Each row below holds a small network's activations on one input, seen along a few directions.
Each table varies a few parts of the input and shows all the possible inputs, shuffled.
Descriptions start from the smaller parts, as in this example, which fits no table here: one of 2 separate values, together with either a single point or one of 9 places around a ring or (one of 6 places along a line, together with one of 8 places around a ring).
Shared parts are said once, and a part with two or three values counts as separate values.

Other details of the inputs shift rows strongly along two fixed directions, in all tables alike. That doesn't count.

Table:
x1: [ 51 -67  17  34  28  -8  13 -25  55  19  31]
x2: [  2  27 -11  -7 -51  22  11  20 -51 -29 -12]
x3: [ -5  -4 -32 -16 -24  24 -21  12 -27   5 -22]
x4: [  8  13 -18  -4  -9  43   8  24 -42  23  -9]
x5: [-77  82  25 -31  18 -44  23   8 -25 -33  -1]
x6: [ 46 -43 -30   4 -32  55  -9 -22 -16  13 -12]
x7: [-24  38 -24 -32 -31  25 -23  -1 -50  -7 -32]
x8: [ 48 -50  15  21  39 -25 -18 -13  66  31  20]
x9: [ 57 -71  20  32  30  -7  12 -25  61  22  38]
x10: [ -6  28 -27 -32 -30  26 -11  12 -36 -15 -29]
x11: [  4   2 -14 -11 -29  40   5 -13 -35  -9  -6]
x12: [-19  28 -19 -17 -36  39  14 -10 -56 -22 -18]
x13: [-66  84  21 -31  22 -44  38  24 -17 -45   6]
x14: [ 37 -64   7  25  38 -22 -13   3  59  28  17]
x15: [-74  86  30 -34  20 -46  26   7 -21 -36   2]
x16: [ 43 -40 -24  18 -52  40 -17  11 -29   5 -13]
x17: [-11  33 -16 -26 -37  41  15  -8 -50 -23  -9]
x18: [  0   0 -17  -7 -29  39   4 -12 -35  -6  -6]
x19: [ 48 -60  16  31  33 -23 -21  -6  72  27  15]
x20: [-15  22  48  15  58 -72  24   5  61 -11  33]
x21: [-25   3  50  26  53 -57  50 -11  42 -15  46]
x22: [-26  -5  53  29  53 -61  48  -9  53  -8  54]
x23: [ 47 -63  19  23  39 -23 -24 -17  68  36  18]
x24: [-21  27 -28 -26 -29  23 -13  15 -43 -13 -31]
x25: [ 35 -23 -34 -12 -29  46 -47 -10 -19  23 -28]
x26: [-15  32 -22 -17 -28  21 -21   7 -37  -8 -28]
x27: [ 36 -34 -35 -10 -28  42 -36   3 -10  15 -28]
x28: [ 31 -45 -42  -5 -34  42 -41   4 -12  24 -29]
x29: [-22  -5  52  33  58 -62  51 -12  50 -12  48]
x30: [ 42 -21 -36 -11 -36  44 -40  -2 -10  14 -31]
x31: [  8   9 -22 -31 -23  26 -25  -7 -26   5 -25]
x32: [-21  16  47  30  70 -52  53  28  33  16  45]
x33: [-11  11  47  14  56 -71  25   8  67 -12  30]
x34: [-25  -5  49  28  51 -59  47 -10  48  -9  51]
x35: [ -6  11 -13   5 -51  17   4  21 -47 -18 -10]
x36: [-63  83  27 -20  20 -43  20  11 -11 -36   2]
x37: [-15  28 -14 -22 -36  42  11  -9 -52 -20 -10]
x38: [ 33 -39 -31   2 -37  58 -15 -19 -28  13 -11]
x39: [ 42 -30 -29  -1 -26  39 -44  -5  -3  21 -25]
x40: [ 33 -59  12  34  28 -28 -21  -3  67  30  15]
x41: [ -4  -8 -22   0 -32  34   3 -14 -36  -1 -10]
x42: [-82  79  23 -29  15 -48  22   8 -23 -29   1]
x43: [-13  28 -24 -28 -33  27 -16  11 -38 -15 -32]
x44: [ -2  23  -9  -4 -50  23   7  20 -52 -27 -12]
x45: [ 50 -47  18  36  49  -7  19  14  48  49  34]
x46: [-33  18  45  22  54 -76  19   7  56  -5  32]
x47: [ 41 -62  17  47  49 -13  13  15  51  59  36]
x48: [-57  85  25 -23  19 -44  23  11  -8 -37   3]
x49: [ 35 -33 -38 -13 -26  45 -36   5 -15  17 -26]
x50: [ 47 -56  14  21  32 -24 -10  -2  70  22  15]
x51: [ 34 -65  16  28  37 -31 -24 -15  68  40  20]
x52: [ -2   8 -23 -13 -27  23 -23   8 -22  -3 -29]
x53: [-77  79  21 -17   9 -46  25  21 -15 -39  -2]
x54: [ 44 -79  16  46  32 -11   9 -24  56  27  29]
x55: [-73  86  25 -17  15 -46  25  19 -16 -42  -1]
x56: [ 36 -60  11  27  30 -23 -14   0  62  24  12]
x57: [ 43 -65  22  34  30  -9  12 -24  53  18  33]
x58: [ 39 -41 -31   2 -38  61 -15 -22 -27  12 -16]
x59: [ -4   6 -27 -14 -25  22 -32  -3 -27  12 -23]
x60: [ 31 -42 -40  -3 -37  42 -43   2 -10  23 -31]
x61: [-68  84  26 -22  14 -42  27  20 -13 -45  -3]
x62: [  3   4 -21 -12 -15  20 -29  -4 -21  10 -21]
x63: [ 15  -4 -16  -9 -26  37   7 -16 -27  -7  -5]
x64: [-73  87  25 -18  20 -47  21  13 -16 -37   1]
x65: [ 31 -46 -35   6 -41  56 -18 -21 -26  19 -13]
x66: [ 27 -44 -36   9 -40  54 -15 -19 -28  18 -17]
x67: [-67  92  28 -34  19 -45  27   7 -18 -39   3]
x68: [-27  37 -26 -22 -33  20 -25   4 -42  -6 -30]
Each input here is: one of 4 places along a line, together with either one of 2 separate values or one of 5 places along a line or one of 10 places along a line.
The inputs of x35 and x16 match in every part but the place on the line of 4. If x68 is changed in the same way as x35 into x16, which row does it become?
Answer: x64
The inputs of x20 and x26 match in every part but the place on the line of 4. If x1 is changed in the same way as x20 into x26, which row does it become?
Answer: x29
A walk changes only the place on the line of 10. It starts at x3 and steps to x28. List the rest of the walk in order.
Answer: x60, x53, x40, x46, x68, x59, x51, x42
A walk changes only the place on the line of 5. It starts at x66 and steps to x41. List the rest of the walk in order.
Answer: x65, x34, x22
Change only the choice among 2 separate values in x4. List by row number the other rows that result.
Answer: x44

Table:
x69: [-20  36 -24 -40 -17  21  -5  11 -45  -6 -24]
x70: [ 10   0  -7   1   0  -4 -18   3   9  -2  -9]
x71: [17 -4  1  6 -3 11 10  3 -3  1  7]
x72: [-32  26 -20 -27 -35  31   7 -23 -47 -27 -19]
x73: [-48  39  41  10  27 -52  44  12   6 -35  26]
x74: [ -1  -8  -7   1  -3  -2 -16   7  11  -2 -10]
x75: [  0 -13  -2  -5   2  14   7 -30   0  -2   7]
x76: [  5 -14  -2  12 -10   3   5   2  -4  -5   6]
x77: [ -2 -14  -3  12  -9   7   8  -2  -4   5   7]
x78: [15 -9  4  9 -7  6  5  4 -3 -6  3]
x79: [  0 -17   1  13  -5   7   7  -2  -7   3   3]
x80: [ 28 -45  17  28  36 -27 -15 -12  57  35  15]
x81: [ 13 -11   0  -5  -7   8   4 -24   7 -17   2]
x82: [ -1 -15  -3  13  -6   6   8  -2  -6   3   5]
x83: [ -6  -9  -8   3   1   0 -13   3   8   6 -10]
x84: [ 11   2  -5  -5   5   4 -11   7  12   3  -9]
x85: [  7   4  -8   0  10   2 -13  -2   4  11  -5]
x86: [ 11   2   1   0  -6  -6 -18   1  11   2 -12]
x87: [-29  20  48   8  71 -68  33  11  58  -5  35]
x88: [ 13   5   5  -6  -2  -4 -22  -4   5   8  -3]
x89: [-78  92  12 -22  15 -33  24  12 -34 -34  -2]
x90: [-21  28 -17 -14 -38  24   6   7 -56 -25 -21]
x91: [  1 -17   0  12  -4   5   8  -3  -8   3   0]
x92: [-25  37 -14 -25 -39  12 -26   3 -44 -15 -24]
x93: [  1  -6  -8   4  -2  -6 -19   2   7  -1  -8]
x94: [-50  42  37   8  36 -44  48   7   3 -20  32]
x95: [ -3 -16 -10  -9   3  -6  -8   5   3   8  -7]
x96: [ -3  -5  -8   0   8   4 -12   2   6  12  -6]
x97: [16 -9  2  9 -6  4  7  3 -5 -7  1]
x98: [ 14  -6  -2   8 -13   4   8   3   1  -3   6]
x99: [17 -3 -1  4 -7  9 12  2  0  3  7]
x100: [ -3  -6   1   1  -6  -8 -24  -7   2  10  -3]
x101: [  7  -7   0  -8   4  16   8 -29   2  -3   6]
x102: [ -3  -7  -8  -6   9   5 -10   4   5  12  -5]
x103: [15 -8  0  9 -9  5  6  4 -2 -6  6]
x104: [ 10  -1  -4 -11   6   5  -9  10  12   4  -8]
x105: [  8  -5  -4  -8   0   1 -12  11  13  -2  -9]
x106: [ 33 -59  21  37  38 -16  10 -11  45  29  29]
x107: [ -1 -14  -4  12 -10   5  10  -3  -2   6   5]
x108: [ -6 -12  -8  -3   2   0 -11   6   8   7  -9]
x109: [17 -5  5  5 -1 11  9  3 -4  0  4]
x110: [10 -4 -2  5 -2 12 13 -2 -3 11  9]
x111: [  8  -3  -5  -2  -1   0 -14   9  13  -3 -10]
x112: [ -4  -6 -10   6   2  -4 -16  -2   5   7  -8]
x113: [  7   4   3  -5   2  -2 -21  -7   1  15   0]
x114: [-36  56  37  -4  33 -55  23   8  21 -20  11]
x115: [-25  38 -18 -21 -38  14 -19   6 -40 -16 -32]
x116: [ 9 -5  0  6  0 15 10 -1 -4 10 11]
x117: [ 11  -9  -6 -14   1  -6 -10  11   8  -1  -7]
x118: [-26  29 -25 -36 -31  14 -11  16 -44 -19 -28]
x119: [ -3  -5  -3   5  -4  -6 -17  -4   6  10 -12]
x120: [ -1 -11  -6  -5  -2  -1 -13  10  11  -1  -9]
x121: [  1 -10  -2   9  -2  12   8  -3  -6  11  11]
x122: [ 13  -7   0   8 -11   6   6   4   0  -4   8]
x123: [ 13   4  -6  -1   6   0 -15   2   8   4  -8]
x124: [16 -3  1  4 -5 11  9  3 -1  2  9]
x125: [-50  49  39  -3  35 -58  15   1  11 -12  23]
x126: [ 10   0   5  -4  -8  -9 -25  -2   6   2  -4]
x127: [  8   5  -1  -1   4   1 -14  -4   6  15  -9]
x128: [  0 -11 -10 -12  10  -1  -7   3   0  14  -3]
x129: [  3 -17  -2  -2  -9   6   3 -25   5 -16   3]
x130: [  5   1  -7  -3   9   7 -10   3   8  11  -7]
x131: [10 -6  0  7  2 14 11 -1 -6  8  9]
x132: [ 13  -5  -6 -17   6  -1  -6   9   7   5  -6]
x133: [18 -5  4  5 -1  9 10  2 -6  0  2]
x134: [  2 -12   2   9   2  12   8  -3 -10   9   7]
x135: [  5 -13  -4  11 -14   2   7   1   0  -2   6]
x136: [ 14  -7   1  -9  -1  13   7 -25   6 -11   4]
x137: [  4 -13  -2  11 -13   4   5   2  -1  -3   8]
x138: [12 -7  3  6  4 12 11 -2 -9  8  4]
x139: [ 2 -9 -3  8 -3 10 11 -4 -5 12  9]
x140: [10 -7  4  6  4 15 10 -1 -8  8  6]
The inputs of x128 and x118 match in every part but one. If x121 is changed in the same way as x128 into x118, which row does it become?
Answer: x137
The inputs of x120 and x105 match in every part but one. If x73 is changed in the same way as x120 into x105, which row does it become?
Answer: x78
What do these inputs look like to the network?
Answer: one of 6 places around a ring, together with either a single point or one of 5 places along a line or one of 6 places along a line
Change only the place on the ring of 6 in x88. List by row number the other rows that result.
Answer: x92, x100, x113, x125, x126
A walk changes only the place on the line of 6. It starts at x88 and steps to x114. List the rest of the walk in order.
Answer: x123, x84, x104, x132
Change only the place on the line of 6 in x95. List by row number the other rows that result.
Answer: x83, x100, x108, x112, x119
List by row number the other rows that have the place on the ring of 6 in common with x130.
Answer: x69, x85, x87, x101, x110, x113, x116, x127, x131, x138, x140

Table:
x141: [-19  45 -29 -31 -25  38 -23   2 -43   4 -19]
x142: [-42  41   9  -6  30 -20  16  -3  -2   6  -4]
x143: [-18  30  25  16   4 -10  51  33 -30  -2  25]
x144: [ 37 -69 -18  22 -22   9 -42  -1  23  13 -11]
x145: [ 24 -20  28  23  45 -25  -9   0  50  11  20]
x146: [ -3  33 -21   6 -39  48  23  31 -73  -3  -5]
x147: [-24  39  19 -10  -1 -41   6   9   2 -21   4]
x148: [ 47 -63   0  13 -23  37  -1 -54   5  10  14]
x149: [-39  44  11  -2  32 -22   7  -6 -10   7   5]
x150: [-28  31 -33 -42 -23  36 -14   8 -41   2 -24]
x151: [ 40 -61 -16  26 -26  13 -39  -1  31  16 -17]
x152: [-20  10 -20 -25 -44  47  22 -37 -55 -37  -8]
x153: [-10  37 -31 -24 -47  21 -16  10 -34 -21 -36]
x154: [-13  29 -33 -29 -42  17 -18  10 -43 -24 -30]
x155: [ 13 -25   5   9  26  -5 -16 -16  15  44   3]
x156: [-25  40  29 -13  20 -24   8  11  -2 -13   3]
x157: [ 32 -21  22  20  34 -36  -8  -4  53   9  17]
x158: [-48  54  53  29  45 -56  88  41  10 -22  45]
x159: [-23  44  13  -1   4 -37   3   8   5 -27   6]
x160: [ 42 -46 -23   2   1  32 -32  -8  33  44  -7]
x161: [ 36 -25  11   3   8 -16 -17  -4  29  16   2]
x162: [-37  34  19  11  -4 -38  -2  11   2 -30   4]
x163: [ 53 -50 -13  10   2  30 -32  -2  29  26 -17]
x164: [-10  19 -26  -4 -37  46  31  36 -70  -5  -9]
x165: [-32  30   8 -13   6 -39  12  14   7 -30   1]
x166: [-32  27 -34 -31 -14  33 -11  -3 -55  10 -33]
x167: [-20  40 -22 -40 -29  34 -20   3 -46  10 -20]
x168: [-11  29 -29 -38 -33  23 -12  10 -43 -20 -35]
x169: [ 39 -53 -25  -3   5  28 -35  -7  24  42  -1]
x170: [-76  44  53   8  38 -93  38  22  34 -49  26]
x171: [ -7  31 -29 -35 -33  23 -15   9 -45 -20 -33]
x172: [ 12 -45  26  22  25 -16  35 -46  38 -14  41]
x173: [-38  29  26   2  -9 -41   1  12  -1 -24   2]
x174: [ 59 -48 -18   7  -8  18 -30  -5  32  23 -18]
x175: [  9 -32  -7   9  33  -3 -12 -13  18  37   2]
x176: [-11 -11  68  39  61 -65  58 -45  66 -26  70]
x177: [ 18 -31  24  14  47 -28  -2   4  50   8  17]
x178: [ 23 -40  10  18  -2  14  25 -47  24  -9  20]
x179: [ 53 -61 -18  34  -9  38  12  22  -8  33  13]
x180: [ 48 -60 -15   3   6  27 -32   0  23  24 -12]
What do these inputs look like to the network?
Answer: one of 5 places along a line, together with either one of 2 separate values or one of 6 places along a line
The inputs of x148 and x152 match in every part but the place on the line of 5. If x156 is changed in the same way as x148 into x152, which row does it become?
Answer: x180
The inputs of x175 and x155 match in every part but the place on the line of 5. If x171 is changed in the same way as x175 into x155, which row does it become?
Answer: x161
Change only the choice among 2 separate values in x172. List by row number the other rows that result.
Answer: x179
List by row number the other rows that have the place on the line of 5 in common with x176.
Answer: x141, x145, x146, x149, x157, x159, x162

Table:
x181: [  9 -26 -50 -15 -39  70 -26   1 -46  33 -29]
x182: [ 22 -25 -47 -22 -45  75 -14 -37 -42   8 -21]
x183: [-46  59   6 -10   3 -22  28  47 -23 -30  -8]
x184: [ 70 -97 -18  39   4  15 -25  16  47  40   0]
x185: [ 10 -65  59  44  93 -72  41 -31 103  18  69]
x186: [ 47 -24 -35 -24 -61  70 -15 -25 -31 -29 -26]
x187: [-25 -25  40  29  69 -55  35  -8  50  13  45]
x188: [  0 -10  55  38  39 -59  36 -31  57 -11  54]
x189: [ 17 -33 -48  -7 -60  57 -28  20 -39   8 -34]
x190: [ 16  -2  65  28  44 -50  37 -37  61 -23  54]
x191: [ 61 -94  -3  52  -3  14 -32 -20  31  49  15]
x192: [-71  91  -1 -30  11  -1  32  32 -55 -16 -13]
x193: [-44  73   3 -24  27 -10  29  36 -28  -2   1]
x194: [ 20 -18 -37   6 -60  59 -36   3 -49  27 -25]
x195: [-78 113   3 -59  -8 -55 -66   1 -13 -35 -50]
x196: [ 88 -68  -7  42   9  17 -37  14  41  65  11]
x197: [-79  65   1 -20 -20 -18  33  25 -55 -54  -9]
x198: [-27   7  30 -23  82 -96 -55 -15 105  13  -4]
x199: [-64  73  -3 -59   6 -65 -61  14  23 -42 -50]
x200: [  75 -104  -12   29  -11   19  -13  -29   53   14   13]
x201: [-45  95   4 -39  -4 -15  29  63 -48 -36 -17]
x202: [-36  76   9 -34  30 -11  29  41 -30   0  -2]
x203: [-22 -25  41  28  63 -55  42 -19  54   9  46]
x204: [ -9 -31  44  28  43 -64  40  -7  63 -24  44]
x205: [ 61 -90 -19  32  25  28 -22  -3  40  64   5]
x206: [ 40 -14 -27  -5 -63  67 -20 -38 -45  -3 -21]
x207: [-12 -17  54  47  41 -65  32 -17  49   2  49]
x208: [ 38 -17 -37 -32 -40  83 -13 -44 -39  -5 -21]
x209: [ 26 -22 -33   0 -63  61 -28 -27 -51   6 -20]
x210: [ 11  14 -45  -4 -64  67 -32  13 -75  17 -39]
x211: [-59  40   9  -9 -13 -25  37  10 -28 -47   1]
x212: [ 85 -82 -19  29   9  15 -29  31  50  47   2]
x213: [ 34  -5 -37   6 -48  60 -37  16 -48  32 -32]
x214: [-25  84  22 -14   9 -21  19  43 -33  -6   1]
x215: [-39  49  17 -21 -12 -15  45  -8 -20 -64   3]
x216: [-47  56  16 -28   9  -2  47 -26 -26 -39   8]
What do these inputs look like to the network?
Answer: one of 3 separate values, together with either a single point or one of 11 places along a line
The inputs of x195 and x199 match in every part but the choice among 3 separate values. If x194 is changed in the same way as x195 into x199, which row does it become?
Answer: x189
Change only the place on the line of 11 in x203. List by row number the other rows that result.
Answer: x181, x182, x185, x187, x192, x193, x202, x205, x208, x216
Change only the choice among 3 separate values in x209. List by row number the other rows that result.
Answer: x185, x204

Table:
x217: [-43  69 -50 -52  -9  43 -37  10 -71  20 -53]
x218: [100 -57 -23 -25  23  54  -6 -21  41  33  -3]
x219: [-23  74 -23 -34 -65  21 -63   6 -56 -23 -52]
x220: [-16  59 -14   6 -68  51  26  21 -97 -14  -7]
x221: [ 17 -10  36  39 -14 -13  20 -31   3 -21  30]
x222: [-18  59 -18 -27 -83  26 -33 -30 -70 -45 -33]
x223: [ 43 -85 -39  18  -1   5 -57  33  42  48 -33]
x224: [-53  -5  40  20  17 -54  63 -14  18 -61  36]
x225: [-53  41  37   2  81 -42  49  23   8  31  38]
x226: [ 14  13  16  23  15 -30 -36  35  24  32  -8]
x227: [-10  26  36 -17  46 -59  58  42  49 -61  23]
x228: [-10 -11  13 -17  22 -13  -6 -70  28  -4  13]
x229: [ -8 -20  20   6  23   9  34 -63   6   0  27]
x230: [ 45 -64 -25 -16  13  26 -77 -47  42  54 -20]
x231: [-53  39 -51 -50 -61  14 -48  13 -47 -35 -62]
x232: [ 43 -90 -33  33   0  24 -16  44  13  55  -3]
x233: [-24  46  51  38  43 -60  37  54   4  14  39]
x234: [-63  10  38  -3  17 -79  29 -20  44 -63  21]
x235: [ -8 -39  -1  40   3  -2  48  20   5  -5  28]
x236: [124 -46  -5   8 -16  39 -22  14  37  15  -5]
x237: [ -6  -8  -4   8  14  41  38 -19 -23  30  24]
The inputs of x236 and x218 match in every part but one. If x219 is changed in the same way as x236 into x218, which row does it become?
Answer: x230
What do these inputs look like to the network?
Answer: one of 3 separate values, together with either a single point or one of 6 places around a ring
Change only the choice among 3 separate values in x224. List by row number the other rows that result.
Answer: x221, x229
A walk changes only the place on the ring of 6. It starts at x224 and steps to x234. List the rest of the walk in order.
Answer: x231, x223, x232, x235
